A small network was trained on made-up records. Each row is its average activation on records with the value named, seen along a few directions.
Related values have similar rows: they may be neighbours, one step apart, or belong to one group.
In the rows, 500 means zero.
Random noise pushes rows far along 12 fixed directions. That doesn't count. These rows show it; they differ only by the noise:
[529 387 401 437 502 676 496 579 568 487 398 546 405 674 698 598 383 595
 627 516 403 451 410 423 416 531 452 466]
[499 446 614 593 540 593 474 614 378 412 510 518 612 614 411 445 370 361
 488 466 388 454 603 516 470 501 600 445]
[590 317 828 489 588 516 427 511 233 380 519 725 678 404 488 341 534 551
 488 634 593 389 378 475 339 376 508 634]
[382 641 542 608 482 424 597 519 363 438 582 287 494 473 265 453 456 396
 376 318 483 491 653 554 620 516 557 380]
[565 505 570 460 397 436 450 552 620 548 474 491 559 446 460 431 426 497
 541 543 557 476 421 492 483 444 373 514]
[532 541 465 511 399 486 541 405 457 504 504 435 442 505 580 524 469 612
 536 456 510 391 504 450 505 471 438 478]
[675 531 542 650 395 340 530 319 719 722 507 544 412 534 490 505 451 655
 536 388 722 596 320 486 602 403 435 420]
[620 541 624 534 252 551 659 536 474 460 443 581 425 630 539 249 308 508
 267 638 675 348 472 569 435 307 289 380]
[482 501 538 659 632 521 507 522 474 463 589 537 587 684 361 429 363 271
 375 363 338 509 717 624 471 541 644 250]
[318 507 644 434 693 523 483 672 506 317 703 465 619 494 248 413 385 349
 335 385 459 601 477 636 404 497 468 150]
[526 463 909 623 591 389 391 575 496 521 515 480 570 491 316 550 371 556
 524 308 593 324 367 484 310 459 429 491]
[568 362 734 536 696 243 447 507 646 577 543 571 719 368 216 468 434 401
 430 439 632 699 245 486 493 490 486 341]
[482 277 552 400 721 550 474 652 452 443 419 658 573 476 457 437 533 431
 512 595 463 636 361 490 454 539 566 554]
[480 590 469 431 352 406 473 614 634 642 384 433 514 529 469 481 500 454
 626 424 469 467 638 559 566 511 459 557]


Field ZULO:
gelu: [396 603 475 206 353 435 538 628 384 488 475 256 491 306 538 613 594 660
 478 571 567 374 475 360 567 502 404 549]
fis: [625 527 330 614 197 471 711 430 568 587 325 402 463 603 629 745 474 626
 673 513 539 523 519 316 699 482 533 522]
naf: [449 477 505 393 593 603 348 651 502 591 482 632 452 464 480 533 706 585
 649 383 556 674 489 580 549 486 687 601]
rud: [638 362 273 574 430 448 543 417 624 580 372 421 556 534 625 608 537 390
 463 647 380 604 445 355 609 587 526 620]
gali: [426 563 648 492 557 344 315 482 493 445 627 415 698 403 304 495 466 323
 445 486 367 576 617 625 484 494 592 333]
fut: [359 538 672 331 564 478 511 482 264 383 603 559 561 447 553 623 614 660
 605 447 611 425 356 460 384 366 485 523]
pitab: [392 657 623 517 490 673 495 556 455 510 636 607 398 588 580 553 608 755
 563 299 699 530 360 607 543 464 436 524]
bovu: [615 552 290 576 508 559 434 124 474 438 734 448 619 303 496 475 508 531
 523 653 478 552 505 424 589 515 514 500]
rera: [441 697 237 552 454 623 526 444 597 445 631 350 446 497 452 466 536 275
 489 536 462 779 509 543 728 496 571 363]
guti: [377 461 572 504 372 586 430 689 480 351 470 321 677 658 451 781 279 475
 651 399 437 588 555 331 616 573 608 315]
seb: [480 567 606 545 528 471 581 321 358 412 620 591 503 411 576 315 628 633
 297 532 679 356 509 501 421 450 450 523]
bip: [374 488 608 435 658 584 473 404 462 466 594 555 485 462 496 619 504 582
 505 460 480 440 513 564 368 472 471 463]
lofas: [532 353 401 573 525 577 754 490 378 411 421 548 430 665 578 594 395 456
 397 491 479 538 545 463 523 541 612 290]
nonur: [432 417 357 447 550 669 487 648 429 332 499 446 471 477 526 517 472 500
 556 657 434 600 407 379 550 570 554 611]
pezup: [449 469 435 515 594 574 338 462 645 485 755 501 554 494 542 624 516 559
 587 426 447 706 358 483 429 565 532 417]
ZULO is arranged as a star with 7 arms.
Name the neighbours of bovu, in listed order. -> bip, nonur
Name the neighbours of fis, in listed order. -> lofas
Name the neighbours of gelu, in listed order. -> naf
Name the neighbours of pitab, in listed order. -> seb
Name the neighbours of rud, in listed order. -> pezup
